These are the activations of a small neural network, seen along a few directions. Each row is one input.
Each table varies a few parts of the input and shows all the possible inputs, shuffled.
Descriptions start from the smaller parts, as in this example, which fits no table here: one of 8 places around a ring, together with either a single point or one of 11 places around a ring or (one of 3 separate values, together with one of 6 places along a line).
Shared parts are said once, and a part with two or three values counts as separate values.
In the rows, 128 means zero.

Other details of the inputs shift rows strongly along three fixed directions, in all tables alike. That doesn't count.

Table:
x1: [125 140 104 137  77 131 156 134 113  91 123 164]
x2: [110 115 103 126 105 125 136 115  93 108 131 135]
x3: [117 122 163 132 187 119  88 133 160 191 126  73]
x4: [120 196  97 151 159 135 155 112 142 154 118 153]
x5: [134 139 106 125  85 136 163 132 114  84 129 163]
x6: [120 151 119 137 192 122 154  96 104 167 145 139]
x7: [161 119 153 151  38 156 133 177 175  76 122 156]
x8: [122 188 112 144 165 125 171 118 131 154 131 156]
x9: [164 109 159 139  45 144 135 179 174  81 123 162]
x10: [125 111 114 125 119 130 148 110  84 106 142 142]
x11: [172 134 172 140 114  91  94 145 190 172 104 227]
x12: [110 140  88 130 103 139 129 114 105 102 119 124]
x13: [127 108 176 127 200 117 100 132 151 187 142  81]
x14: [129 103 118 106 102 125 137 131  94  89 135 132]
x15: [ 78 122  58 110 118 121 122  78  52 102 118 101]
x16: [116 117 106 119 111 129 143 115  91 102 138 131]
x17: [114 169 108 123 188 118 152 107 114 162 134 126]
x18: [118 159 116 135 189 121 151  99 106 165 136 134]
x19: [116 103  78  98  98  80  93  75  63 119 107 206]
x20: [101 111  95 105 127 118 118 106  78 116 126 105]
x21: [125 116 173 126 197 117  97 135 153 185 134  76]
x22: [114 128  93 124  94 133 130 112 106  96 116 130]
x23: [163 138 194 146 181 133 124 155 195 183 134 123]
x24: [173 148 174 151 132 141 155 160 185 140 136 168]
x25: [122  56 160  96 147 122  70 131 120 133 134  54]
x26: [143  69 167 105 128 131  93 144 127 122 137  81]
x27: [148 148 184 151 170 129 114 161 205 188 123 118]
x28: [123 193 103 144 160 125 161 113 140 154 123 156]
x29: [124 113 110 119 115 131 142 112  86 101 137 135]
x30: [124  85 151 122 101 134  78 143 148 119 118  72]
x31: [110  58 157 111 135 121  65 132 121 142 129  51]
x32: [118 121 107 118 117 123 145 118  90 102 135 137]
x33: [162 119 152 151  38 156 133 176 175  76 123 157]
x34: [145 102 152 140  63 142 117 158 161  93 124 129]
x35: [122 196  96 150 159 136 156 111 143 153 119 155]
x36: [109 124  98 130 101 130 131 109  99 104 124 127]
x37: [100 118  89 108 124 123 114 101  86 112 120  98]
x38: [164 157 168 147 124 140 151 167 195 138 130 158]
x39: [159 153 173 155 125 138 155 167 188 142 136 158]
x40: [119  52 166 104 146 120  73 132 115 137 139  55]
x41: [115 160 113 128 191 116 150 103 111 162 134 136]
x42: [172 114 161 127  49 145 148 184 168  72 132 160]
x43: [123 199  98 146 160 133 159 116 139 152 121 153]
x44: [115 128 101 119 112 129 144 117  96 102 132 130]
x45: [118 161 114 122 194 113 153 107 109 162 139 135]
x46: [148 129 114 122  93 135 168 130 103  84 139 173]
x47: [106 110  92 106 116 133 103 110  91 105 121  88]
x48: [120 192 101 149 158 128 158 108 143 154 119 158]
x49: [109  77 142 113 129 136  56 131 131 133 116  36]
x50: [129  80 155 109 117 125  85 147 137 125 127  80]
Description of these inputs: one of 2 separate values, together with either a single point or (one of 4 places along a line, together with one of 6 places along a line).
Changing only the choice among 2 separate values turns x7 into x33. The same change can be made to x39. Which row results? -> x16
Changing only the choice among 2 separate values turns x10 into x6. The same change can be made to x14. Which row results? -> x45

Table:
x51: [ 86 140  56 124 120 120 137  75  61 107 121 144]
x52: [155 130 182 134 138 124 106 174 197 159 120 130]
x53: [127 138 165 140 188 116 123 131 162 192 138 113]
x54: [104 156  56 105 138 113 145  85  65 116 124 158]
x55: [140  99 106 100  50 129 114 138 105  63 118 147]
x56: [107 121 114  98 194 108  86  88 106 169 116  85]
x57: [ 88  87 115  89 180 100  61  97  86 160 118  49]
x58: [163  89 134 113  38 137 146 149 113  44 129 169]
x59: [ 97 126 111 134 168 123  99  94 106 168 121  95]
x60: [127 155 148 155 181 130 136 122 159 179 139 134]
x61: [156 143 167 171 107 145 148 160 176 136 134 166]
x62: [107 119 113  97 195 109  90  88 102 168 119  85]
x63: [124 185 102 160 145 127 166 111 142 149 123 181]
x64: [ 93 144  70 119 135 110 144  84  75 129 125 142]
x65: [146  68 138  96  75 133 112 138 108  75 130 123]
x66: [133 149 145 141 140 153 156 151 154 122 138 100]
x67: [139 129 173 155 163 131 124 140 173 167 137 120]
x68: [134  68 160 111  98 155  97 166 144  93 137  39]
x69: [135  72 152 120  72 128 119 146 122  90 137 120]
x70: [156 138 174 133 168 125 124 150 169 166 136 131]
x71: [132 184 113 144 155 116 186 124 116 139 136 190]
x72: [130 204  91 148 105 151 190 137 143 100 123 162]
x73: [130 146 152 140 142 118 120 135 169 163 120 135]
x74: [ 87 147  52 132 113 122 140  72  52 108 118 149]
x75: [136  36 183  94 107 126  62 164 135 116 133  60]
x76: [172 149 167 139 122 135 146 167 182 138 136 170]
x77: [128  72 134 134  60 142 118 135  95  74 131 123]
x78: [150 191 114 155  85 158 188 162 167  91 126 165]
Changing only one part turns x75 into x71. The same change can be made to x76. Which row results? -> x70
What is each input in this table made of? -> one of 4 places along a line, together with either a single point or one of 6 places along a line
Change only the place on the line of 4 in x66. List by row number the other rows that result. -> x68, x72, x78
List by row number the other rows that have the place on the line of 4 in common with x62. -> x52, x54, x59, x63, x64, x78
